A small network was shown many inputs. Here are its activations along a few directions, one row for each input.
Each table varies a few parts of the input and shows all the possible inputs, shuffled.
Descriptions start from the smaller parts, as in this example, which fits no table here: one of 6 places along a line, together with either a single point or one of 9 places around a ring or (one of 2 separate values, together with one of 5 places around a ring).
Shared parts are said once, and a part with two or three values counts as separate values.

Other details of the inputs shift rows strongly along two fixed directions, in all tables alike. That doesn't count.

Table:
R1: 55 -58 18 18 -62 46 23 44 9 -6 -50 -78 56
R2: -14 11 8 5 -4 23 -47 -1 -35 -33 15 22 -52
R3: 20 26 -23 -30 -44 -16 -31 -13 -9 -30 -17 12 -36
R4: -11 -25 -4 2 43 -26 52 -8 25 60 -11 7 57
R5: -77 38 -18 -7 56 -41 -15 -23 0 22 51 29 6
R6: 60 -74 28 31 -66 76 30 33 28 8 -61 -58 61
R7: 29 40 -4 -8 -55 -25 -10 10 -11 -73 14 25 -83
R8: -5 53 -4 3 29 -57 22 -40 35 11 12 42 -17
R9: 29 56 12 -27 -23 -2 -49 0 -11 -31 45 -31 -83
R10: 2 1 -1 -3 -23 11 -33 20 -45 -42 6 -23 -40
R11: 37 -5 -5 -7 -9 17 -15 30 -46 -37 -8 0 -42
R12: -2 3 -5 -16 -6 16 -6 18 -22 -21 0 15 -35
R13: 1 -19 -2 2 -22 24 2 21 3 -15 -12 -39 16
R14: -8 15 1 -24 -7 15 -27 17 -32 -37 13 25 -53
R15: -14 11 10 13 -15 31 -34 5 -17 -14 11 17 -22
R16: -48 12 -21 26 106 -60 4 -54 -2 56 37 48 20
R17: -6 -51 9 2 22 -13 69 -1 52 75 -30 -6 88
R18: 14 -39 16 1 -43 38 11 30 27 -4 -27 -54 53
R19: 43 18 8 -21 -38 7 12 -23 23 -8 -38 -11 10
R20: -9 12 5 -17 -17 23 -14 23 -14 -20 11 21 -25
R21: -26 -7 -8 25 60 -21 18 -33 5 42 15 21 32
R22: -9 -40 -4 21 45 -35 46 -7 43 65 -15 -34 98
R23: -62 21 -17 12 74 -31 -8 -47 -6 30 38 51 -9
Description of these inputs: either a single point or one of 4 places along a line or (one of 3 separate values, together with one of 6 places along a line).
List by row number the other inputs of the same sort as R3. -> R7, R8, R19

Table:
R24: -31 34 -19 -11 28 -44 -3 -13 -29 -17 23 51 -32
R25: -7 -32 10 -1 -45 70 -39 45 -22 -22 -25 -18 15
R26: -32 -5 -1 9 36 17 -42 35 -64 -29 41 35 -54
R27: -27 33 -17 -9 25 -27 -23 -31 -10 -1 35 50 -48
R28: -55 30 -17 7 65 -56 17 -51 22 33 31 62 13
R29: -51 1 -8 18 69 -23 9 -16 -15 37 42 4 4
R30: 40 -6 18 8 -56 26 -18 10 13 -16 -12 -33 -15
R31: -1 25 -15 -23 -10 -29 -24 5 -29 -21 19 3 -49
R32: -45 35 -11 -10 76 -47 19 -52 24 48 30 54 11
R33: 35 -3 7 7 -49 21 -3 24 6 -38 -20 -34 -5
R34: 43 -25 12 12 -58 42 20 30 17 -25 -43 -20 20
R35: -64 -47 -2 15 58 -10 48 -37 41 72 -10 1 92
R36: -42 22 -25 -21 42 -60 5 -26 -6 26 27 49 -18
R37: 30 12 5 -14 -30 32 -11 17 -16 -36 -14 0 -38
R38: -21 -16 -8 -5 35 -53 47 -25 62 70 1 -8 72
R39: -2 26 2 0 -11 0 -32 -17 -18 -16 20 35 -57
R40: 30 7 4 -22 -28 24 -8 19 -21 -40 -17 0 -37
R41: -47 38 -14 -12 75 -63 19 -46 27 53 32 26 17
R42: 6 37 9 -7 -1 12 -28 -13 -22 -23 12 31 -55
R43: 16 -11 8 -11 2 -10 34 1 40 25 -19 -29 48
R44: -35 15 -6 -3 13 13 -40 -11 -53 -35 30 -9 -42
R45: 45 -25 10 -1 -59 27 6 23 25 -8 -27 -49 12
R46: 45 -32 8 1 -64 41 14 28 22 -6 -38 -25 12
R47: -1 17 -14 -20 -7 -10 -22 1 -24 -26 11 27 -55
R48: 29 -74 -3 42 25 17 44 -6 14 56 -54 -21 92
R49: 53 -13 21 -4 -47 39 8 19 23 -13 -27 -47 16
R50: 24 8 -1 -4 -34 3 -12 20 -15 -50 -8 -20 -26
R51: 19 -28 21 28 -23 16 39 -3 54 29 -36 -5 65
R52: -4 23 -10 -8 -2 -11 -14 3 -29 -41 7 32 -43
R53: 24 -26 -15 29 34 -2 -6 -12 -24 21 -15 -22 28
R54: 40 -23 9 -2 -55 13 19 35 9 -24 -34 -42 25
R55: -20 -12 -3 6 34 -43 40 -35 73 76 8 -6 73
R56: -72 36 -18 -13 44 -10 -58 -9 -42 1 53 21 -20
R57: 37 3 19 18 -53 27 -12 15 7 -31 -17 -29 -9
R58: -6 -62 18 24 26 21 38 33 34 56 1 -38 93
R59: 22 -33 11 -12 -12 4 60 12 41 39 -40 -17 72
R60: 33 23 19 -3 -33 24 -27 6 -10 -31 -3 -20 -38
R61: 0 33 -5 2 -6 -10 -26 -7 -17 -36 20 8 -43
R62: 27 14 1 -24 -31 3 -10 22 -23 -35 -7 -22 -32
R63: -31 2 0 13 27 14 -27 9 -66 -24 27 24 -64
Changing only one part turns R56 into R25. The same change can be made to R29. Which row results? -> R63
Changing only one part turns R41 into R37. The same change can be made to R49. Which row results? -> R32
What do these inputs look like to the network? -> one of 2 separate values, together with either a single point or one of 4 places along a line or (one of 3 separate values, together with one of 5 places along a line)
Start at R36 and move only the place on the line of 5, one step at a time. The first step leads to R47. Which rows follow, in order? -> R46, R27, R39
Change only the place on the line of 5 in R57. List by row number the other rows that result. -> R33, R50, R54, R61
Change only the choice among 2 separate values in R40. List by row number the other rows that result. -> R43
